These are the activations of a small neural network, seen along a few directions. Each row is one input.
In each table, some parts of the input vary, and every possible input appears once, in random order.
A made-up example of a description, with smaller parts first: one of 5 places around a ring, together with either a single point or one of 11 places along a line or (one of 3 separate values, together with one of 4 places along a line).
Shared parts are said once, and a part with two or three values counts as separate values.

A family of inputs:
R1: [  6  34 -33 -16  46  -9  13 -23  11  15 -27  -5 -17 -24  10 -44  38   1
  37]
R2: [ 15   9 -43 -17  19 -29  -2   5  13  -5   0  -2  37  -6  13 -33  42  34
   4]
R3: [ 18  -9  24  19 -24  11  -4   2 -10  -6  16  11 -10  22 -21  33 -24  -6
  -9]
R4: [ 19 -12  24  28 -23   3  -5   0 -15  -7  20  16 -15  17 -20  32 -29  -9
  -8]
R5: [ 34  23 -21   4  49  15 -19 -40  20  32 -36  -2 -12 -31 -14 -26  21  -1
  17]
R6: [  3 -13  25  10 -16  10  -7  -2  -4   8   8   3  -2  10 -15  30 -23  -6
 -14]
R7: [-10  -4  12   7 -23 -22  28  18 -25 -25  26  14 -21  25   7  17 -12  -5
  12]
R8: [ 43  10 -16  14  41   3 -21 -22  30  17 -21  -2  22 -24 -22 -32  40  17
  -1]
R9: [ 13  21 -28  -7  40 -23   8  -2  23   2 -11  -3  14 -15   2 -47  54  22
  18]
R10: [-17   0  11   9 -25 -21  33  18 -18 -19  24  12 -21  16   2   9 -20  -3
   9]
R11: [ 44   0 -32   5  20  -2 -32 -14  24  15  -7  -1  39 -12 -10 -19  30  29
 -22]
R12: [  9   8 -58 -37   6 -15  -9  -1   3  -4   4   0  28  -4  27 -31  23  22
  -8]
R13: [-39   1  12 -13  -7  -1  15  15  -6  -6  -5  -7  -7  -2  21   0  -5 -11
  12]
R14: [ -7  -6  19  14  -4  29 -22  -5   5   1  -9  -5 -10  -7  -2  16 -17 -18
  -5]
R15: [-10 -18  23   7 -10  23  -9  -2  -4  11  -3  -7   3  -1 -14  21 -19  -8
 -19]
R16: [ 36  -1 -45 -18   5  12 -40 -21  10  12 -10   2  34 -10   1 -17  10  20
 -28]
R17: [-35  -9  11 -12 -12  -4  23  15  -9  -8   8 -10  -1   7  11   4  -7  -7
   5]
R18: [ 11  -9  24  28 -26   3   1  -1 -12  -1  11  15 -14  11 -21  27 -35  -5
 -11]
R19: [-24  -6  12 -10 -16 -16  24  15 -12 -13  19   1  -5  17  10  13  -9  -5
   8]
R20: [-11 -11  24   6  -4  23 -13  -5   2  15 -12 -17  -2 -10  -7  15 -18 -18
 -19]
R21: [-12  -1  12  -3 -21 -15  28  24 -18 -24  23  12 -14  29   5  18 -13  -3
  12]
R22: [-11  -9  24   8  -6  25 -16  -5   2  11 -15  -6  -3  -9  -3  17 -19 -13
  -9]
R23: [-34   6   8  -8  -8   2   7  15  -1 -14   2  -5 -16   1  19  -1  -3 -15
  18]
R24: [-42  -4  13 -16  -2  -4  18  15  -8  -6  -6 -16  -6  -1  19  -1  -6 -13
   2]
What do these inputs look like to the network?
Answer: one of 2 separate values, together with either one of 4 places along a line or one of 8 places along a line
The inputs of R8 and R9 match in every part but the choice among 2 separate values. If R22 is changed in the same way as R8 into R9, which row does it become?
Answer: R13
Change only the choice among 2 separate values in R17. List by row number the other rows that result.
Answer: R15
Start at R1 and move only the place on the line of 4, one step at a time. The first step leads to R9. Which rows follow, in order?
Answer: R2, R12

A family of inputs:
R25: [-24  -1  -3 -19  -6 -18  23  12 -14 -12  12  -2  -1  11  17  -1   3  -1
   6]
R26: [ 35  20 -49 -11  40  -4 -23 -22  27  18 -23  -2  21 -25  -1 -41  44  24
   0]
R27: [ -3 -10  27  13   1  19  -4 -12  -1  13 -14  -7 -13  -7 -14  13 -20 -15
  -2]
R28: [-36   3  12  -6  -2 -10  19  16  -1  -6  -2 -11  -3  -4  16 -10   5  -9
  10]
R29: [ -5  -9  19   8 -10  25 -18  -5   1   8   0  -3   4  -2  -7  22 -22 -11
 -13]
R30: [ -3   6 -11  -6 -18 -20  20  13 -14 -15  22  14   0  15   9  -1  -8   6
   4]
R31: [  9 -15   6   6 -23  12 -13  -1  -8   2   6   2   2   9 -10  23 -22  -1
 -26]
R32: [  8 -12   1   4 -21 -12  10  17  -5 -16  24   8  13  22  -3  11  -1  13
  -7]
R33: [ 18 -14   8  20 -17  -8  -9   1 -10 -11  19  14   1  15 -11  22 -11   6
 -14]
R34: [ 37  15 -44 -15  40  -3 -25 -19  25  13 -26  -5  28 -22   6 -42  45  22
   5]
R35: [-29   7   8  -6   5   8   8  -1  -2  -1  -9  -6 -27  -7   9  -3  -7 -17
  21]
R36: [ -8   9  25  12  10  10  11  -1   3   7  -9  -2 -26  -5 -11   7  -6 -17
  15]
What do these inputs look like to the network?
Answer: either one of 2 separate values or one of 10 places around a ring

A family of inputs:
R37: [ 27 -11 -16  -1   3  21 -38  -4  17   6  -2 -11  42 -11  -2  -1  27  18
 -26]
R38: [ 10   5 -18   4   3  27 -36 -14  20  18 -23  -8   3 -29  -2 -15   0   2
  -2]
R39: [ 30   0 -17   8  15 -14  -2  -1  14   6   9  12  29   7 -16 -10  34  29
   3]
R40: [ 16  21 -18  14  18   0   6 -16  17   9  -7  12 -11 -12 -14 -24   8  12
  19]
R41: [ 28   3 -28   1  16 -11 -13 -29  -4  15 -16   7  11  -4 -10 -13   0  19
 -16]
R42: [ 25   1 -20   1  13   5  -1 -26   8  24 -23  -3  -6 -17 -16 -21  -3   5
   2]
R43: [ -3  -2  20  16 -29   3  20  11 -26 -11  38  21 -32  30  -6  44 -33 -15
   8]
R44: [-23  14 -29 -29  14  -3  13  -5  12   1 -13 -11   3 -19  15 -36   3   9
  12]
R45: [-30  13  -8 -29  31   1  16   0   4  14 -17 -18   5 -11  21 -18  23 -13
  14]
R46: [  0   7   1  -5  26  -5   2   4   9  -2 -17  -4 -17  -8  14 -16  36 -10
  32]
R47: [ 12  -1   8  -5  40  10  -4 -28   6  22 -22 -14  -9  -9 -16  -5  10  -2
   5]
R48: [-11   9 -34 -33  10 -25  -1  -4   0  -2  -4   0  17 -13  24 -31   8  13
  -3]
R49: [-13 -24  52  28 -29   2  20   3 -23   5   9  -9 -10   9 -23  29 -36 -15
 -19]
R50: [ 26  24 -23   9  17 -20  -8 -10   5   4   4  18   1  -8  -8 -14  14  22
  -3]
R51: [-60 -22  34  -1 -28  -9  34  27 -18 -17  10  -9  -1   5  10  18 -30 -16
  -5]
R52: [  1 -20  18   0 -26  11  11   2 -33  -4  24   8 -30  27 -17  44 -47 -18
 -16]
R53: [-11  -6  28   0 -42  35 -22  10 -19 -10  22   5 -15  19  -3  47 -46 -28
 -20]
R54: [ 36 -15 -15  -6  11  -4  -8 -13   7  17  -9  -1  32   3 -20  -6  24  28
 -21]
R55: [ 18   2 -24   1   8  10 -50 -20  10   3  -7  -5  14 -21   6  -9   2  15
 -21]
R56: [ 21   0 -21  -3  10 -16   0  15  15 -10   4   1  27  16  13 -24  40  24
   5]
R57: [-27 -13  46  24 -36 -12  26  31 -16 -29  13   0 -16  11   5  18 -15 -20
   9]
R58: [-12  -1  19   1 -37   1  21  30 -27 -25  26  21 -28  37  18  28 -29 -23
  14]
R59: [ -4  -5 -35 -30   9 -15  13   8   7  -5   3 -14  45  -3  17 -17  33  16
  -7]
R60: [ 12  16  10   4  36   0   3  -8  13  16  -7   4 -13 -12 -13  -7  24  -7
  23]
R61: [-48  -6  10 -28 -37   1  25  15 -29 -22  26   4 -18  29  17  30 -33 -20
  -3]
R62: [  3   7   6   1  27  32 -32 -13  17  21 -26 -15   7 -18   2   3  13 -18
   0]
R63: [ 16  19 -29  -3   6 -23  -6   4   3 -13 -10  16   2  -2  19 -26  24  14
   4]
R64: [-30 -24  52  31 -34  20 -16   8  -3  -9   4 -12   1   4  -8  36 -40 -18
 -17]
R65: [-17 -10  51  36 -24 -12  25  14  -9 -16  26   1 -18   8 -20  31 -26 -11
   3]
R66: [  6  18 -20  -4   9 -10   1   7  21  -5 -17   4 -17  -9  10 -34  14  10
  25]
The inputs of R58 and R52 match in every part but one. If R63 is changed in the same way as R58 into R52, which row does it become?
Answer: R41
What do these inputs look like to the network?
Answer: one of 5 places along a line, together with either one of 2 separate values or one of 4 places along a line
Change only the place on the line of 5 in R62. List by row number the other rows that result.
Answer: R45, R46, R47, R60
Change only the place on the line of 4 in R48. List by row number the other rows that result.
Answer: R44, R45, R59
List by row number the other rows that have the place on the line of 5 in common with R53.
Answer: R37, R38, R55, R62, R64
